Each row below holds a small network's activations on one input, seen along a few directions.
Each table varies a few parts of the input and shows all the possible inputs, shuffled.
A made-up example of a description, with smaller parts first: ring(5) and (point or line(11) or (values(3) and line(6))).
Shared parts are said once, and a part with two or three values counts as separate values.

Other details of the inputs shift rows strongly along two fixed directions, in all tables alike. That doesn't count.

Table:
x1: [  2.4  33.4  29.5 -17.9  10.4   2.5  -5.6  -2.6 -17.3 -39.4  20.7]
x2: [ -6.7 -22.6  -3.4  19.9 -15.3  18.9 -16.3  -7.9  -7.2   7.7  -1.0]
x3: [ 22.6 -37.3  -4.6  34.3 -25.2  -4.4 -39.8 -36.0  11.5  37.8  -3.8]
x4: [ -2.4  -7.0 -14.5  -3.4   5.3   8.0  32.7 -17.1  10.4 -13.9 -16.1]
x5: [-21.1  22.6   9.2   0.3  -2.6  -8.1  11.8  29.2 -18.2 -36.2  -2.5]
x6: [ 15.1  14.2 -43.7  40.0   8.3 -14.9 -55.6  32.7  30.0  58.1 -19.0]
x7: [-18.0   4.9  18.6 -15.4  16.5  27.5  26.7 -33.5 -14.1 -19.5  16.8]
x8: [ 20.1 -64.5 -13.4  -3.1 -41.2 -14.3  -7.6 -45.6  19.3  -3.2  11.1]
x9: [ 21.5 -45.7 -32.6  -4.6 -33.6   1.7 -30.3 -19.8  47.9  18.2  -0.2]
x10: [-12.2  33.4  21.6 -31.6  24.1 -11.6  28.2   3.6  -4.9 -53.2  20.0]
x11: [  1.9  -8.4 -24.7  38.8 -18.5   0.4   5.9   5.6   6.7  28.9 -17.9]
x12: [ -8.3  31.5  26.9 -31.6  27.6  16.9   9.9  53.3 -29.1   0.7  -0.1]
x13: [ 14.1 -52.6  27.3 -48.0 -12.4  -1.3  39.9 -46.1  -4.9   2.4  12.0]
x14: [  0.2   2.4 -54.6  45.0   8.9 -23.6 -37.9  50.2  23.6  50.1 -22.5]
x15: [ -2.1 -10.0   9.6  11.2  -4.9  -1.5  12.4 -16.6 -22.6 -11.8   7.6]
x16: [ -1.8   1.5  -6.1   1.3 -12.1   6.4 -26.6  20.9   0.2 -10.8   5.8]
x17: [-10.5  35.8  14.6 -30.5  34.9  25.8  30.8  -5.2  -9.3 -38.0  12.5]
x18: [-21.0  36.5  20.7   3.5  35.6   3.5  32.9   8.9 -32.2 -25.8  11.0]
x19: [  2.8  19.8 -18.8  53.3   9.4 -10.5 -51.1  32.5  12.3  57.9 -15.9]
x20: [ 46.7 -72.1  23.9 -43.6 -26.8  10.7  10.9 -82.9  23.7  26.9   3.7]
x21: [-10.4  33.2  -7.7  24.7   6.1 -16.1  -8.0  90.8 -12.9  41.6 -33.3]
x22: [  0.0 -35.3 -12.3 -33.7 -29.8  -7.5  24.7 -50.0  28.2 -24.1   2.3]
x23: [  3.7  47.7  16.8 -27.4  26.3  -3.9  -6.1   8.6  -2.8 -32.7  11.6]
x24: [-36.5  38.7  17.7  18.6   9.0  -4.4  18.2  27.0 -38.4 -21.6  -2.9]
Each input here is: line(4) and (point or ring(5)).
Start at x24 and move only the line(4) part, one step at a time. The first step leads to x15. Which rows follow, in order?
> x2, x3
Change only the ring(5) part in x1. List by row number the other rows that result.
> x3, x6, x19, x23

Table:
x25: [ 14.0  -3.6  27.6 -34.0  23.2  23.0  21.8 -38.5  -5.4  -1.4  14.0]
x26: [  8.0  20.6 -17.7  33.2  13.8 -11.8 -46.8  30.2   5.7  32.5  -7.3]
x27: [-20.5  65.4 -19.9   7.7  34.7 -16.9  -6.1  83.2  -4.2 -11.7 -13.7]
x28: [-11.1  34.1 -15.4   2.7   6.8 -20.6  -9.1  59.4   3.3 -13.7  -8.6]
x29: [-37.3  82.0   5.1 -16.4  49.1   3.0  16.1  84.7 -21.5 -51.8   1.6]
x30: [ 22.8 -45.5 -18.2 -15.3 -23.7   6.2  -7.7 -11.9  31.1  27.7  -9.9]
x31: [-14.3  54.0  18.6 -17.2  33.9  -7.9  11.6  11.6 -19.0 -54.3  18.7]
x32: [-47.9  19.8  18.7  27.4   5.4  13.6  41.5  14.8 -52.8 -23.0  -6.2]
x33: [ 17.7 -43.5 -65.2  45.7 -40.5 -13.7 -70.7   9.9  54.3  51.4 -14.6]
x34: [ 23.0 -51.1  16.8 -62.8 -14.0  13.6  51.9 -85.5  20.3 -18.0  12.4]
x35: [ 11.0 -23.0  23.2 -29.5  -2.0  31.6  17.5 -74.4   4.3 -20.7  22.5]
x36: [  9.5 -14.8 -41.9  34.9 -26.5 -17.9 -51.7  14.4  33.2  28.6  -7.7]
x37: [-58.1  81.9  18.8  48.8  39.8  -5.9  35.0  71.5 -68.5 -13.9 -16.0]
x38: [ 17.3 -20.5  66.3 -74.9  14.4  35.0  56.3 -91.5 -20.3 -50.9  38.7]
x39: [-29.5 -22.2  36.4   5.4 -21.0   5.8  59.7 -51.0 -45.0 -28.4   4.7]
x40: [ 26.5 -30.0 -43.4  35.0 -29.5 -28.3 -55.7  57.6  35.7  67.9 -31.9]
x41: [ 28.9 -43.9  -6.1   4.9 -35.5  -5.1 -32.2 -47.9  22.7  27.1   3.9]
x42: [ 39.9 -59.5  -3.9   4.5 -28.4  -3.8 -31.3 -36.5  26.1  52.5  -0.4]
Changing only one part turns x40 into x34. The same change can be made to x41. Which row results?
> x26
What is each input in this table made of?
> values(3) and (point or ring(5))
List by row number the other rows that have the values(3) part in common with x38.
> x29, x30, x32, x33, x35
Change only the values(3) part in x42. List by row number the other rows that result.
> x25, x38
